A small network was shown many inputs. Here are its activations along a few directions, one row for each input.
Each table varies a few parts of the input and shows all the possible inputs, shuffled.
Descriptions start from the smaller parts, as in this example, which fits no table here: ring(5) and (point or ring(11) or (values(3) and line(4))).
Shared parts are said once, and a part with two or three values counts as separate values.

Other details of the inputs vary at random and push rows far along two fixed directions, the same in every table; ignore that.

A family of inputs:
r1: [ -4  -4   4   3  -2   1   2  -3  -7 -11  -4  -9]
r2: [ 0 -3  5 -2  1  0 -4  6 -1  0  8 -9]
r3: [-3  1 -2  1 -1 -6  4  5 -1  0  4 -6]
r4: [-1  0 -4 -2 -1 -6  4  2 -2  0  2 -7]
r5: [-5  1 -3 -2  1  0 10  4 -3  2  5  0]
r6: [ -6  -2  -2   4  -2   3   9  -5  -8 -10  -4  -3]
r7: [  3  -4   0  -5  -2  -4  -5   1  -2  -1   8 -10]
r8: [  2  -3   0  -2  -2  -5  -5   3   0  -2   5 -12]
r9: [-2 -8  6 -2  5  3  6 -5 -4 -6  2 -5]
r10: [ 0 -2 -2 -2 -1 -5 -1  2  0 -1  4 -9]
r11: [  1  -2   3   2  -1  -5  -5   6   1  -2   8 -11]
r12: [ 31  11   9  32   4  14 -25  -5   0  50 -44  39]
r13: [-3  0  1 -3  1  0  5  5 -3  1  5 -3]
r14: [-4  2 -5 -1  1  1 13  2 -4  2  5  2]
r15: [  1  -3   5   1  -1  -3  -4   8   1  -1   8 -10]
r16: [-2  0  1  0  0 -3  5  7 -1  0  5 -4]
r17: [ -6  -4   0   3  -2   2   6  -4  -7 -10  -5  -6]
r18: [ 0 -1 -5 -6 -2 -5  4  0 -3  1  5 -4]
r19: [-3 -1 -7 -5  2  0  9  1 -4  2  4  0]
r20: [ 2 -5  1 -5  1 -1 -5  3 -2 -1  8 -9]
r21: [ 30   4  17  32   1  17 -37 -14  -3  34 -49  29]
r22: [-3  1 -8 -2 -1 -5  8  0 -2  0  1 -3]
r23: [  1 -11  10  -1   4   4  -3  -3  -2  -7   5 -10]
r24: [-1 -2  2  1  0 -3  1  8  1  0  6 -7]
r25: [-2  0 -8 -5 -2 -4  8 -1 -4  2  4 -1]
r26: [ 1 -3 -3 -5 -2 -4 -1  1 -2  1  6 -7]
r27: [-3  3 -6  2  0 -1 13  4 -2  1  5  1]
r28: [-31  41   9 -47  -7  13 -39 -23  97 -72  -6  78]
r29: [-3 -2  3 -2  1  0  1  5 -1  1  7 -6]
r30: [ 0 -4 -1 -6  1 -1  0  3 -3  1  6 -6]
r31: [-4  2 -5  2  0 -6  8  4 -1  0  4 -3]
r32: [ -1  -7   8   3  -2   1  -7  -2  -5 -12   0 -14]
r33: [ -1   2 -11  -4  -2  -3  11  -2  -5   1   5   1]
r34: [ -2   3 -10  -1  -1  -4  11  -1  -3   0   2  -1]
r35: [ 33   9  12  33   3  10 -36  -6   2  48 -43  33]
r36: [-3 -5  0  0  4  5 13 -7 -5 -5  2  0]
r37: [ -1 -10   8  -2   4   4   1  -4  -3  -7   3  -8]
r38: [-4  4 -8  3 -1 -4 11  2 -2  0  4  0]
r39: [-2  1 -9 -4  1  1 12 -1 -5  1  5  2]
r40: [-1 -2 -3 -6  1 -1  4  2 -4  1  5 -3]
Description of these inputs: line(5) and (values(2) or ring(6)).
Changing only the line(5) part turns r17 into r32. The same change can be made to r19. Which row results?
Answer: r20
Changing only the line(5) part turns r29 into r2. The same change can be made to r24. Which row results?
Answer: r15
Start at r19 and move only the ring(6) part, one step at a time. The first step leads to r25. Which rows follow, in order?
Answer: r22, r31, r12, r5

A family of inputs:
r41: [ 56  -5  31  64   8  29 -55 -13 -23  76 -78  33]
r42: [ -3   6  -2 -15   4   2   4   3  12  -1   8  14]
r43: [-10 -14 -13   8   0 -14  40  13 -34  -1  21 -40]
r44: [ -3  -4  14  -6   1   6 -11 -14   9 -15  -8   7]
r45: [ -8  13  -7   0  -9  -7  -4  -2  13 -14  -4   7]
r46: [ -4 -28  10   4   2  -3  20   9 -36 -10  24 -53]
r47: [ 60   9   4  62   8  24 -24 -19 -31 102 -83  54]
r48: [ -9  14 -13  -3  -6  -1  11  -6   9 -11  -5  18]
r49: [-19 -29 -22  -2   5 -16  75  18 -58   1  45 -69]
r50: [ -2   6   3  -7  -1  -6 -14   9  19  -8   6  -4]
r51: [ -8   8  -7 -11   3   4   8   0  10  -2   6  18]
r52: [  0   5  -1 -10  -6  -6 -15   4  15  -8   8   0]
r53: [  0  -6   9  -6   7  10  -3 -11  10 -12   0  10]
r54: [ -9  13 -10   0  -7  -5   5  -3   9 -14  -7  14]
r55: [ -6  -3  11   2  -3   8 -19  -7   6 -21 -13  -1]
r56: [ -4   8  -7 -16   1   1   5  -1  11  -3   3  16]
r57: [ -4   6  -4 -15   1  -1  -5  -1  11  -2  10  10]
r58: [-11 -13 -15   6   1  -9  46  11 -35   2  23 -36]
r59: [  0  -1  13  -2  -4   8 -18  -9   7 -19  -7   1]
r60: [ -4   5   1 -14   4   1  -5   3  13   0  14   8]
r61: [ -7 -31  10   0   7  -5  27   5 -34  -6  23 -48]
r62: [ -8  11  -2   1  -6  -5  -4   3  15 -11   1   5]
r63: [-11  21   7 -31  -5   2 -29   1  55 -27   9  35]
r64: [-22  49   8 -36 -13   3 -54  -8  99 -59  -8  71]
r65: [  0   3   4 -10  -3  -4 -14   8  17  -6  12  -1]
r66: [-18 -31 -26  -6   5 -17  72  16 -62   1  46 -68]
r67: [ -1   4  -1 -15  -4  -4 -10   3  14  -4   8   5]
r68: [ -4  11  -4  -3  -7  -8 -10   2  15 -14  -1   3]
r69: [ 63 -33  12  69  19  21  -3 -16 -74  98 -56  -8]
r70: [ -2   8  -2  -8  -4  -8 -15   5  17 -10   2  -2]
Changing only one part turns r45 into r62. The same change can be made to r70. Which row results?
Answer: r50
Describe the family of inputs behind these rows.
Answer: values(2) and (line(4) or ring(11))
Which other rows does r48 become when the values(2) part takes its other values? List them by row number.
Answer: r58

A family of inputs:
r71: [ -1  -3  -5  11   0  -4  16   1 -15   7  -3  -9]
r72: [  0   3 -13   4   0  -2  18   9 -14  18   5   0]
r73: [  7 -13   6   7   1  -3 -10   1 -12   2   2 -23]
r74: [  1   4 -12   6  -1  -9  18   7 -12  16   3  -2]
r75: [  8 -12   4   8   1   0   1  -2 -15   4   5 -17]
r76: [  6  19  19  -2  -2  15 -50  -6  41  -9 -26  41]
r77: [  6 -11  -2   5   6  -3   9  -1 -12  11   5 -13]
r78: [  3  -9   3   7   5  -5  11   3 -11  11   3 -13]
r79: [  5 -12   6   3   0   2   3  -1 -18   5   2 -15]
r80: [  4 -11  10   9  -1  -4  -8   6 -10   2  -1 -24]
r81: [  4 -11   0   0   5  -1  11   0 -16  12   3 -11]
r82: [  6  21  17  -1  -2  17 -40 -10  40  -7 -23  49]
r83: [  5 -14   8   2   0   0  -8   2 -15   3  -1 -21]
r84: [ -69    8   -6  -70  -14  -21   25    9   55 -118   74  -26]
r85: [  0  27   3  -1  -2  15 -27 -11  38  -4 -29  56]
r86: [  5   2 -17   3   0  -6  16   4 -12  16   5  -3]
r87: [  4  32  -5 -10  -5   8 -25 -10  38   6 -25  60]
r88: [  3  -5 -10   8   1  -2  14  -3 -16   7  -1  -9]
r89: [  2  -9   1   5   7   2  11   5 -13  12   5 -11]
r90: [  0  -5  -8   4   0   0  16  -3 -20   8  -3  -7]
Describe the family of inputs behind these rows.
Answer: values(4) and line(5)
Changing only the line(5) part turns r82 into r85. The same change can be made to r75. Which row results?
Answer: r88
Which other rows does r81 become when the line(5) part takes its other values? List them by row number.
Answer: r79, r83, r87, r90
Which other rows does r81 become when the values(4) part takes its other values? List them by row number.
Answer: r77, r78, r89
Which other rows does r71 become when the line(5) part takes its other values? List them by row number.
Answer: r74, r78, r80, r84

A family of inputs:
r91: [-11  -3  -3 -47   6 -17  17   4  10   4  27  -4]
r92: [ 34  40 -15  30 -14  16 -47 -19  16  45 -47  77]
r93: [-12  -2  -1 -41   7  18  24  13   0  -7  31   5]
r94: [-12   4 -14 -13 -15 -26 -19  12   8 -32   2 -40]
r95: [  5 -20   4 -17   1 -11 -23 -12  14 -36  23 -38]
r96: [ -3  15 -43 -14 -11 -30  11   1  12 -15  22 -13]
r97: [ 36  15   8  -4   3  38 -59 -27  10  55 -49  79]
r98: [ 28 -51  15  33   4  10  -2  -5 -73  29  13 -61]
r99: [ 37  41  -7  27  -8 -11 -35  -8  35  58 -48  73]
r100: [-14 -19  30  -2  17   6   2   9  23 -25  35 -19]
r101: [ 18  26  31  44   6  16 -57  14  35  42 -61  57]
r102: [-19 -22  20   0   8  11  21 -35  -7 -59  -2 -12]
r103: [-42  29   4 -41 -23 -32 -20  17  65 -66  14   2]
r104: [  57  -66   26   72   18   18   31   19 -115   83    2  -85]
r105: [ -2 -16  22 -15   0 -17  -7  -1  19 -25  27 -28]
r106: [-23  -5   5 -33  24   6  26  14  13   3  36   5]
r107: [ 11 -11 -17  47  16 -14  52  28 -49  60  19 -29]
r108: [-34  44 -23 -35 -16  -2  16  15  56 -60  38  37]
r109: [-25   4  -4  -9 -22  -7 -16  12  -8 -35   8 -25]
r110: [-26 -16 -11 -31  13  14  48 -27 -11 -30  -2  15]
r111: [ -3  -8 -21 -49   6 -10   1  -6   6  -7  23 -14]
r112: [-27  11 -35   6  -8  -4  58 -21   0 -34  -2  12]
r113: [ 13 -20   7  43  -4   2  21  39 -69  36  -6 -57]
r114: [  14   29   20   49   -8   27  -39  -35   11   17 -105   63]
Changing only one part turns r104 into r108. The same change can be made to r95. Which row results?
Answer: r96
Describe the family of inputs behind these rows.
Answer: values(4) and (point or ring(5))
Which other rows does r94 become when the ring(5) part takes its other values? List them by row number.
Answer: r101, r103, r109, r113
Which other rows does r97 become when the values(4) part takes its other values? List them by row number.
Answer: r92, r98, r109
Start at r106 and move only the ring(5) part, one step at a time. The first step leads to r93. Which rows follow, in order?
Answer: r97, r111, r91
